x =
[[126 131 144 131 116 118 136 136 121 111 119 135 120 129 140]
 [113 119 138 137 142 114 139 126 122 120 133 127 138 131 140]
 [124 128 142 130 114 117 139 132 123 113 115 134 123 130 141]
 [125 129 111 117 128 146 121 123 138 132 123 129 137 123 118]
 [126 124 111 118 129 148 123 125 140 132 122 128 143 121 121]
 [122 131 123 133 149 116 125 118 117 134 143 119 129 131 135]
 [132 121 121 121 123 155 119 129 143 130 127 126 137 123 114]
 [125 133 105 115 133 138 123 122 134 130 123 132 138 120 125]
 [134 120 124 120 124 151 122 133 146 134 129 130 138 123 114]
 [123 127 126 137 147 114 128 122 117 135 142 120 135 131 134]
 [118 119 146 135 130 114 140 129 122 114 124 128 134 129 139]
 [127 135 106 112 133 137 122 123 128 134 124 135 136 122 127]
 [127 140 104 119 137 127 124 118 121 138 126 130 130 127 129]
 [134 119 133 128 119 149 120 136 142 132 127 121 132 131 110]
 [129 140 101 122 140 129 125 114 120 137 130 128 128 127 126]]
The entry in the top-right corner: 140
Report the entry just left of the largest entry.
Answer: 123
The 4th entry from the end, reading row by row is 128
Report the bottom-right entry.
Answer: 126
The entry just right of the largest entry -> 119
The third entry, reading row by row: 144
Report the entry directly above the smallest entry.
Answer: 133
The third entry on the main diagonal: 142
Report the first entry, reading row by row.
Answer: 126
The entry just right of the centre entry is 134
Report the fourth entry, reading row by row.
Answer: 131
Report the entry directly below the centre entry.
Answer: 133
Report the bottom entry of the column that holds the smallest entry.
Answer: 101
Report the fifth entry from the end, reading row by row.
Answer: 130
Report the centre entry.
Answer: 122
The 2nd largest entry is 151
Report the entry directly above the centre entry.
Answer: 129
The smallest entry in the last column -> 110
Report the 2nd entry in reading order.
Answer: 131
Report the fifth entry in reading order.
Answer: 116
Report the entry in the bottom-left corner.
Answer: 129
The 2nd entry on the diagonal from the top-right corner is 131
Report the top entry of the column that holds the largest entry.
Answer: 118
The smallest entry in the first row -> 111
Report the entry directly above the largest entry.
Answer: 116
The smallest entry in the first column: 113
The third-last entry, reading row by row is 128
The entry just left of 104: 140
Report the entry just left of 101.
Answer: 140
The 3rd entry on the diagonal from the top-right corner is 123

X =
[[138 137 126 141 122 122 119 132 114 155 146 122 123 136 136]
 [147 132 136 138 125 113 133 118 123 132 117 121 122 156 127]
 [132 129 110 132 116 117 134 138 127 151 127 109 143 137 126]
 [132 124 124 156 125 138 126 111 131 133 131 123 115 122 149]
 [111 119 126 118 124 144 141 121 147 121 150 128 122 127 118]
 [141 119 120 144 128 129 111 128 136 138 155 136 130 130 139]
 [150 117 112 129 129 144 129 121 147 127 113 123 140 130 124]
 [115 127 137 128 135 125 112 131 128 117 131 153 105 127 134]]
Rows and columns are numbered from 1.
The entry at row 1, column 3 -> 126
Read off the entry in row 1 and column 1.
138
The minimum is 105
Read off the entry in row 1 and column 2.
137
The top-right entry: 136
The bottom-left entry is 115
The bottom-right entry: 134
Read off the entry at row 3, column 1.
132
Read off the entry directly below 146.
117
The entry just left of the smallest entry -> 153
Read off the entry in row 2 and column 1.
147
Read off the entry directly above the smallest entry.
140
The entry directly below 114: 123
The entry just left of 139 is 130

[146, 132, 125, 119, 125, 113, 123, 132, 138, 128, 102]
The entry just left of 128? 138
The entry just right of 128 -> 102

grid =
[[128, 120, 120, 125, 129, 130, 129, 133, 128],
 [121, 125, 130, 128, 120, 135, 146, 119, 137],
 [129, 132, 138, 129, 134, 133, 127, 132, 125],
 [129, 117, 127, 148, 117, 120, 135, 132, 125],
 [127, 139, 107, 139, 114, 118, 111, 110, 155],
 [126, 130, 127, 108, 143, 144, 124, 134, 135],
 [104, 116, 129, 138, 121, 146, 157, 103, 134],
 [128, 127, 113, 131, 111, 114, 119, 134, 123],
 [129, 129, 129, 118, 129, 134, 129, 136, 130],
 [126, 119, 147, 126, 137, 131, 137, 139, 103]]
Counting starts at 1.
Give the entry in row 1 and column 2.
A: 120
Give the largest entry.
A: 157
Give the entry in row 2 and column 1.
A: 121
Give the entry in row 3 and column 1.
A: 129
The entry just right of 107 -> 139
Give the entry in row 1 and column 3.
A: 120
Give the bottom-right entry.
A: 103
Give the entry in row 1 and column 1.
A: 128
Give the bottom-left entry.
A: 126
The entry in row 3 and column 3 -> 138
The top-right entry: 128
Give the entry just right of the largest entry.
A: 103
Give the entry in row 2 and column 2.
A: 125
The entry directly above the largest entry is 124

Read these off the matrix that follows. Rows and columns are numbered from 1.
1) What is the entry directly below the smallest entry?
2) What is the entry directly below the centre entry?
3) What is the entry in row 2 and column 1?
4) What is the entry at row 1, column 1?
5) What is the bottom entry of the column that holds the largest entry?
6) What is the entry in row 1 and column 2?
7) What is the entry directly above the largest entry?
8) What is the entry in the bottom-right corner?
[[119 142 117 139 132 107 138 134 127 129 136 114 120]
 [141 125 130 110 139 131 117 129 127 113 119 147 130]
 [134 121 127 124 133 110 143 142 143 117 129 126 112]
 [142 129 132 136 117 131 117 130 131 116 141 152 125]
 [134 123 127 104 147 126 126 130 127 118 111 134 129]
 [138 132 122 114 144 114 125 137 128 109 124 140 121]
 [137 138 127 142 118 130 113 128 124 119 144 148 129]]
1) 114
2) 126
3) 141
4) 119
5) 148
6) 142
7) 126
8) 129

arr =
[[147 101 100 121 154 131 131 152 135]
 [110 128 145 125 120 121 119 120 140]
 [143 139 125 137 138 138 136 135 125]]
The second entry, reading row by row -> 101
The entry in the top-left corner: 147
Which number is the entry just left of the largest entry? 121
Which number is the entry just right of 137? 138
Which number is the 3rd entry from the end, reading row by row? 136
Which number is the smallest entry in the last column? 125
Which number is the entry just right of 143? 139
The third smallest entry is 110
Which number is the bottom-left entry? 143
Which number is the entry directly above the centre entry? 154

W =
[[125 114 113 112 154 142 134 155]
 [132 133 134 134 124 127 129 126]
 [124 140 132 147 132 117 125 112]
 [125 113 112 109 155 143 133 157]]
Indices start at 1.
The entry at row 1, column 1 -> 125
The entry at row 1, column 3 is 113
What is the bottom-left entry? 125
The top-right entry: 155
The entry just left of 127: 124
What is the entry in row 3 and column 2? 140
What is the entry at row 3, column 1? 124
What is the entry in row 1 and column 2? 114
